A small network was shown many inputs. Here are its activations along a few directions, one row for each input.
Each table varies a few parts of the input and shows all the possible inputs, shuffled.
A made-up example of a description, with smaller parts first: values(3) and (point or line(9) or (line(4) and ring(8))).
Shared parts are said once, and a part with two or three values counts as separate values.

Other details of the inputs shift rows strongly along two fixed directions, in all tables alike. That doesn't count.

A family of inputs:
R1: [ 26.4   8.8   9.3   9.4 -33.9 -35.6 -12.9  11.9 -15.7  11.7 -13.9  -6.1]
R2: [-52.4 -43.6 -16.1   7.3  12.5  42.0 -18.9 -13.8  -4.5 -31.5  28.0   0.8]
R3: [ 16.8  -7.2  11.9  -4.5 -25.1 -54.7  -2.6  11.3  23.3  22.3  -7.5 -20.3]
R4: [ 17.6  12.2   8.6  14.3 -36.2 -29.4 -11.5  14.8  -9.4  17.9 -21.1 -14.6]
R5: [-43.0 -29.0 -25.7   1.8   0.7  43.3 -22.7 -15.6  -3.6 -31.5  41.5 -20.2]
R6: [  3.9   2.0  17.2  19.7 -24.9 -32.1  -6.8  25.7  -0.1   7.5 -35.7   6.2]
R7: [  9.1 -26.5  20.8   0.4 -17.7 -50.9   1.9  15.2  21.1  20.8 -18.8  -2.9]
R8: [-38.6 -23.1 -21.6 -10.1  14.2  55.3 -10.6  -2.9 -22.7  -6.8  47.2 -24.0]
R9: [ 15.5   3.3   4.6 -18.7 -16.4 -48.3  12.2  25.2  15.9  32.4   0.2 -14.9]
R10: [ 60.7  91.0 -17.8 -28.9  64.1  46.4  24.7 -65.5  58.6  -5.1 -22.3  38.1]
R11: [-30.9 -27.0 -21.4 -14.4  16.4  50.0 -12.8  -6.2 -28.8 -11.9  54.9 -14.6]
R12: [  7.5   4.0  15.6  14.2 -16.9 -31.9  15.9  31.5 -24.7  20.4 -29.6  -1.5]
R13: [-46.6 -37.4 -11.5  -3.4  22.2  41.5   3.9  -7.5 -24.1 -31.0  40.6   0.1]
R14: [  5.3   4.3   4.3   8.4 -21.9 -39.1  18.1  35.4 -16.9   3.7 -32.7   2.6]
R15: [-42.0 -18.4 -23.2 -10.6  14.4  55.8  -9.1   5.6 -11.2 -17.5  47.1 -23.6]
R16: [ 50.1  82.1   3.2  -5.2  83.6  47.2  37.8 -63.7  60.4  -4.9 -33.2  49.3]
R17: [  7.4  -3.6  19.2  19.7 -26.0 -31.2  -7.9  17.9 -11.3  17.7 -34.7   5.1]
R18: [ 22.5  12.3   6.4   3.2 -37.4 -38.8 -10.9  12.5  -9.2  -1.9 -15.9  -3.7]
R19: [-42.2 -39.7  -8.2   3.2  27.0  44.6   2.2  -8.4 -30.4 -17.8  42.8  -1.4]
R20: [-51.7 -56.6  -8.9  -9.9  28.3  26.5  13.4  -5.9  10.4  -5.6  54.6 -13.8]
R21: [ 59.9  64.6  10.2  -4.3  71.2  42.0  11.5 -86.7  55.1  -2.3 -29.5  62.7]
R22: [ 18.6  13.1  -0.2 -13.7 -33.6 -34.1   1.5  32.5 -23.9   6.7  -9.9  -5.5]
R23: [ 14.6  18.1   7.5  13.3 -36.0 -28.8  -9.7  22.0   2.7   7.5 -22.6 -13.7]
R24: [ 11.6  -3.6  15.8   8.9 -28.9 -40.0  -6.6  14.7 -10.9  -0.9 -29.4  15.9]
Each input here is: values(4) and (point or ring(5)).
Which other rows does R19 become when the ring(5) part takes its other values? List them by row number. -> R12, R13, R14, R16
Which other rows agree with R17 in the values(4) part? List them by row number. -> R2, R6, R7, R21, R24
Which other rows does R22 become when the ring(5) part takes its other values? List them by row number. -> R8, R10, R11, R15
Which other rows does R3 become when the values(4) part takes its other values? List them by row number. -> R7, R9, R20

A family of inputs:
R25: [ -3.4   6.2 -11.4   0.4   6.8  35.1 -13.2 -19.4 -18.5 -15.9  11.4   3.9]
R26: [ 38.0  22.2   9.3 -13.7  -6.5 -38.3   4.0  -7.4  34.3  19.1 -20.6   8.7]
R27: [-15.6 -27.0  -0.5   0.9  16.5  14.9 -10.8 -18.3  20.5  -2.8  18.7  -4.5]
R28: [ -5.1   6.0 -10.6  -8.1  20.0  34.4   2.3 -10.0 -16.9  -4.4  23.6   0.0]
R29: [ -5.9 -33.3   7.8  -5.2 -53.2 -74.5   8.1  60.6 -18.6  23.6   1.1 -33.8]
R30: [-13.1   8.7 -15.3  -1.0   6.9  33.1 -11.5 -12.7   3.4 -18.3  11.2  -6.3]
R31: [ 40.9  47.4   5.7  -1.5 -10.3 -17.3   2.1   0.9  14.9  15.4 -26.6   2.0]
R32: [-13.0 -16.7  -7.7 -20.6  23.0  13.2   7.4 -12.8  19.5  -0.9  27.9   0.4]
R33: [ -8.1   4.1 -12.7  -3.3  17.3  37.0   1.0 -10.4 -25.4 -13.7  13.1   6.9]
R34: [ 39.9  24.4   6.8 -12.4  -7.2 -41.0   9.2  -8.0  35.7  18.3 -14.6  -2.7]
R35: [-11.1   7.3 -12.1  -7.9  19.3  34.3   4.5  -3.9  -0.8  -4.7  22.3  -7.0]
R36: [ 29.2  24.8  21.4  16.1   4.4 -24.2  14.5  -3.6   0.9  -1.0 -48.0  38.3]
R37: [-16.9 -46.0  22.0  22.8 -57.3 -71.0 -10.4  50.1 -15.2  24.9 -19.7 -21.2]
R38: [-18.2 -24.2   4.3  -5.7  27.2  18.7   7.4 -12.9  15.7  -0.1  18.6  -2.5]
R39: [-74.2 -93.0   4.8  17.9 -34.6 -23.1  -8.6  52.3 -37.4   5.1  31.1 -34.7]
R40: [ 32.4  48.9   0.9  -2.1  -1.2 -15.7  16.3   9.2   7.9   7.1 -37.5  10.9]
R41: [-15.8   2.7 -13.2   2.6  16.6  37.8   2.9  -5.6 -12.6 -19.1   7.1   6.2]
R42: [ 32.3  25.6  22.4  19.8  -4.8 -23.9  -1.1 -13.5   7.8  -4.3 -48.0  35.2]
R43: [  0.0   8.0  -9.5  -4.9  10.5  33.2 -12.0 -19.4  -9.6  -6.2  22.3  -2.9]
R44: [-12.0   4.0 -12.5   6.1   6.5  37.2 -12.2 -15.3  -5.7 -21.9   6.5   3.0]
Describe the family of inputs behind these rows. -> values(2) and (point or line(4) or ring(5))
Changing only the values(2) part turns R34 into R29. The same change can be made to R37. Which row results? -> R39
